Here are a small network's activations along a few directions, averaged over the inputs that share one value of a field.
Related values have similar rows: they may be neighbours, one step apart, or belong to one group.

Other fields vary at random and push rows far along two fixed directions, the same in every table; ignore that.

Field T:
t13: |   0 |  -2 |  -4 | -22 |  -6 |  -3 |  -4 |  14 | -12 |   2 |   0 | -21 | -11 | -52 |  23 |
t1: |  38 | -29 | -18 | -23 | -55 |   5 | -23 |  52 |  41 |  20 |  29 |  44 | -21 |   1 | -19 |
t2: |  10 |  35 | -44 |  29 |  17 |  20 |  20 |  -2 |  -2 | -12 | -63 |  14 |  40 | -13 |  17 |
t6: | -40 |  17 | -29 |  26 |  10 |   7 |  -2 | -55 | -11 | -30 |  -2 | -31 | -13 |  -4 |   4 |
t8: |  17 |   4 |  15 | -42 | -26 | -12 |  34 |   7 |   3 |  27 |  33 |  -9 | -16 |  17 |   8 |
t3: | -27 |   9 | -37 |  -3 |   0 |  15 | -35 |   4 |   2 | -23 |   3 |  54 |  -9 |  31 | -36 |
t14: | -95 | -42 | -19 |  -6 | -50 |   6 | -64 | -15 | -24 | -24 |  19 |  11 | -51 |  17 | -62 |
t4: | -79 |   7 |  -5 |   8 |  -1 | -28 | -85 | -11 | -20 | -15 |  -8 |  -5 |  18 |  33 | -24 |
t11: |  45 |  35 | -29 |  29 |   6 |   4 |  58 |   1 |  31 | -12 | -23 |  10 |  23 | -22 |  14 |
t15: |  64 |  25 |   4 |  26 |  54 |   0 |  67 | -32 | -37 |  41 | -42 | -22 |  43 | -26 |  47 |
t5: |  18 | -22 |   5 | -10 |  34 |   9 |   5 | -13 |  -1 | -22 |  -5 |  -6 | -28 | -26 |  14 |
t12: | -44 |  45 |  -2 |  69 |  45 |   9 |  28 | -66 |  -9 | -26 | -50 | -49 |  68 |  14 |  19 |
t9: | -58 | -12 |   5 | -47 | -15 | -19 | -55 |  11 | -28 |   6 |  33 |  30 | -64 |  66 | -56 |
t16: | -12 |  -2 |  26 |  62 |  28 |   7 |   5 | -18 |  -3 |  -2 | -20 | -23 |  50 |  -1 |   8 |
t10: |  65 | -27 |  78 | -32 |  -6 | -23 |   7 |  69 |  34 |  -2 |  46 |   8 |  -6 |  -7 |  38 |
t7: |  98 | -40 |  53 | -66 | -33 |   2 |  44 |  55 |  37 |  72 |  51 |  -4 | -24 | -27 |   5 |
Each value of T is a pair of two hidden parts, and every pair occurs once (4 first parts, 4 second parts).
- t12 and t8 share the first part; t12 and t4 share the second. Which value has the first part of t4 and the second part of t8? => t15
- t13 and t2 share the first part; t13 and t6 share the second. Which value has the first part of t6 and the second part of t2? => t11
- t5 and t3 share the first part; t5 and t14 share the second. Which value has the first part of t14 and the second part of t3? => t1

Field D:
d2: | -105 |   28 |  -44 |  110 |   50 |   20 |  -14 | -104 |  -21 |  -42 |  -54 |  -49 |   42 |   22 |    4 |
d3: |  62 |  13 | -12 | -49 | -47 | -17 |   5 |  58 |  40 |  -8 |  15 |  40 |  -7 | -19 |   2 |
d14: | -67 | -16 | -29 | -13 |  -6 |   6 | -18 | -30 | -28 | -30 |  25 |  -8 | -45 |   6 | -33 |
d16: |  88 |  54 |  35 |  19 |  66 |  -7 |  99 | -15 |  15 |  35 | -29 | -35 |  56 | -40 |  78 |
d15: |  67 | -38 |  80 | -83 | -28 | -20 |  -7 |  89 |  49 |  34 |  71 |  34 | -36 |  11 |  -1 |
d9: |   1 | -12 | -52 | -25 | -31 |  15 |  -4 |  10 |  -5 |  -1 |  14 |  40 | -40 |   4 | -30 |
d12: |  54 | -14 |  21 | -56 | -11 |  -7 |  36 |  21 |   9 |  44 |  45 |   0 | -48 |   2 |   7 |
d5: | -14 |  16 |   7 |  84 |  90 |  25 |  29 | -50 |  -8 | -33 | -51 | -25 |  38 | -21 |  34 |
d1: | -113 |  -12 |  -15 |  -71 |  -62 |  -27 | -111 |   21 |  -13 |  -59 |   48 |    9 |  -50 |   56 |  -57 |
d4: |  23 | -29 |  11 | -43 | -26 |   6 |  -4 |  23 | -25 |  37 |  10 |  -1 | -38 | -26 |   0 |
d10: | -105 |   24 |  -82 |   68 |  -10 |    8 |  -49 |  -67 |  -15 |  -38 |  -44 |   21 |   27 |   55 |  -68 |
d6: | -82 | -21 |  -4 |  14 | -10 |  -5 | -86 |  11 | -45 |  -8 |  -1 |  20 | -15 |  41 | -43 |
d11: |  65 |  -8 |  44 | -63 | -36 | -28 |  -8 |  56 |   3 |  20 |  20 |  -5 |  -3 | -38 |  17 |
d7: |  43 |  22 | -16 |  64 |  56 |  39 |  46 |  -5 |  14 | -10 | -68 |  18 |  44 | -15 |  33 |
d13: |  69 |  -1 |  31 |  57 |  29 |   3 |  81 | -19 |   6 |  34 | -40 | -45 |  64 | -61 |  64 |
d8: |  15 |  -5 |  24 | -13 | -25 | -11 |   5 |   1 |  24 |  24 |  40 | -16 |  13 |  23 |  -6 |
Each value of D is a pair of two hidden parts, and every pair occurs once (4 first parts, 4 second parts).
- d2 and d10 share the first part; d2 and d1 share the second. Which value has the first part of d1 and the second part of d10? => d3
- d15 and d6 share the first part; d15 and d8 share the second. Which value has the first part of d8 and the second part of d6? => d13
- d4 and d12 share the first part; d4 and d11 share the second. Which value has the first part of d11 and the second part of d12? => d16
